These are the activations of a small neural network, seen along a few directions. Each row is one input.
In each table, some parts of the input vary, and every possible input appears once, in random order.
A made-up example of a description, with smaller parts first: one of 6 places along a line, together with either a single point or one of 11 places along a line or (one of 3 separate values, together with one of 5 places around a ring).
Shared parts are said once, and a part with two or three values counts as separate values.
In the rows, 128 means zero.

Other details of the inputs shift rows strongly along three fixed directions, in all tables alike. That doesn't count.

Rows:
r1: [151  87 104 117 173  94 136 108 102 128 100  89  81 145]
r2: [163 176 115 135 123 152 161 145 162 152 141 164 180 142]
r3: [ 84 116 130 110 167 100 126 137 126 103  71 128 126 119]
r4: [ 75  97 190  81 187 121  79 127  94 125 102 141 150 163]
r5: [ 92 124 128 138 189 128 101 113 149 218 165 152 152 107]
r6: [214 131 115 141  68 144 177 130  95  59  98 100  95 177]
r7: [148 159 165 110 107 138  98 169 171 142 145 194 191 121]
r8: [191 172 146  47 107 110 160 132 135  67  92 104 116 143]
r9: [189 109   8 166 134 115 146  74 124 132 126  55  62  85]
r10: [138  95  75 153 150 114 127 139 132 158 141 107  85  90]
r11: [ 82  86 138 104 144 141  96  94 100  92  97 113 112 130]
r12: [179 148 162 146  98 149 112 108 144 149 168 166 164 133]
r13: [ 23  90 179 105 154 146 131 145 105 123 110 133 149 181]
r14: [ 42 125 133 178 139 138  99 116 156 172 161 139 162  84]
r15: [115  92 145  99 180 105  96 119 101 131  89 105 109 157]
r16: [225 181 113 125 114 125 147 157 183 142 171 112 129  86]
r17: [102 130 188  73  61 128 139 127 117  76 116 173 159 171]
r18: [ 60  93 137 163 140 146  92 136 155 184 189 144 150  92]
r19: [ 63  95 149 138 140 114 115 125  92  86  95 109 114 120]
r20: [127 188 165 130 102 139 102 145 155 119 131 189 207 111]
r21: [ 48 132 115 142 148 151  95  95 155 179 179 150 146 101]
r22: [130 179 149 107  77 149 139 124 160 159 158 202 182 117]
r23: [100 148 175  82 116  98 144 162 124  87  70 176 150 146]
r24: [155  75  83 179 131 136 108 116 117 122 142  80  72  91]
r25: [167 181  99 185  61 122 153 125 157 128 165 146 125 106]
r26: [131 152 176  60  93 134 111 131 110  67  96 174 174 162]
r27: [212 154 101 171  71 117 157 105 135 148 186 128  98 143]
r28: [158 148 132 110 190 116 122 116 154 173 148  84 118 111]
r29: [ 81 108 152 163 166 147  86  99 129 193 189 141 160 108]
r30: [ 89 104 127 116 177 145 117 137  89 108  90  97 125 163]
r31: [ 82  73 141 105 150 111 129 158 103 127 104 124  84 129]
r32: [114 113  76 179 124 153 106  75 124 154 177  99 121  78]
r33: [150 187 141 104  93 150 103 121 171 142 143 190 204 119]
r34: [131 170  93 145 203 157 135 130 175 195 162  76 141  94]
r35: [130 101 174 112  89 124 128 159 103  77 130 151 128 144]
r36: [ 64  87 177  85 173 128  76 163 107 105 102 147 145 136]
r37: [137 179 135 150  82 127 150 142 156 149 138 175 156 101]
r38: [137 139 110 112 173  94 141 132 133  98  83  51  82  99]
r39: [145 149 139 146  78 134 132 155 161 141 186 178 140 123]
r40: [155 177 118 136 113 151 165 149 154 162 146 167 170 143]
r41: [190 143 105 137  61 124 200 142  99  71 116 105  77 195]
r42: [155 118  53 171 160 140 133 117 120 146 113  60  94 129]
r43: [122 125  85 205 137 144 100  95 144 146 144 100 118  66]
r44: [ 86 113 130 117 163 103 101 135 116  99  61 107 118 123]
r45: [ 80 100 116  83 158 114 124 113 106 117  89 122 107 131]
r46: [100  76 128  97 174 104 119 154 118 110  93 122 103 127]
r47: [211 111 135 131  47  97 174 114  90  83 129 103  81 181]
r48: [161 130 152 121  74 139 176 146  85  63 108 125 125 188]
r49: [155  96  81 164 145 111 145  97 104 177 143  80  61 118]
r50: [160 137 117 125  95 133 192 148 104 114 104 120 102 171]
Each input here is: one of 5 separate values, together with either a single point or one of 9 places around a ring.
Q: The inputs of r12 and r43 match in every part but the choice among 5 separate values. If r4 is changed in the same way as r12 into r43, which row does it become?
A: r20
Q: List by row number the other rows that have the choice among 5 separate values in common with r36.
A: r7, r10, r16, r18, r24, r31, r35, r39, r46
Q: Which other rows does r17 become when the choice among 5 separate values takes its other values? List them by row number.
A: r13, r14, r18, r47
Q: Which other rows does r25 become when the choice among 5 separate values takes its other values? List them by row number.
A: r21, r27, r39, r41
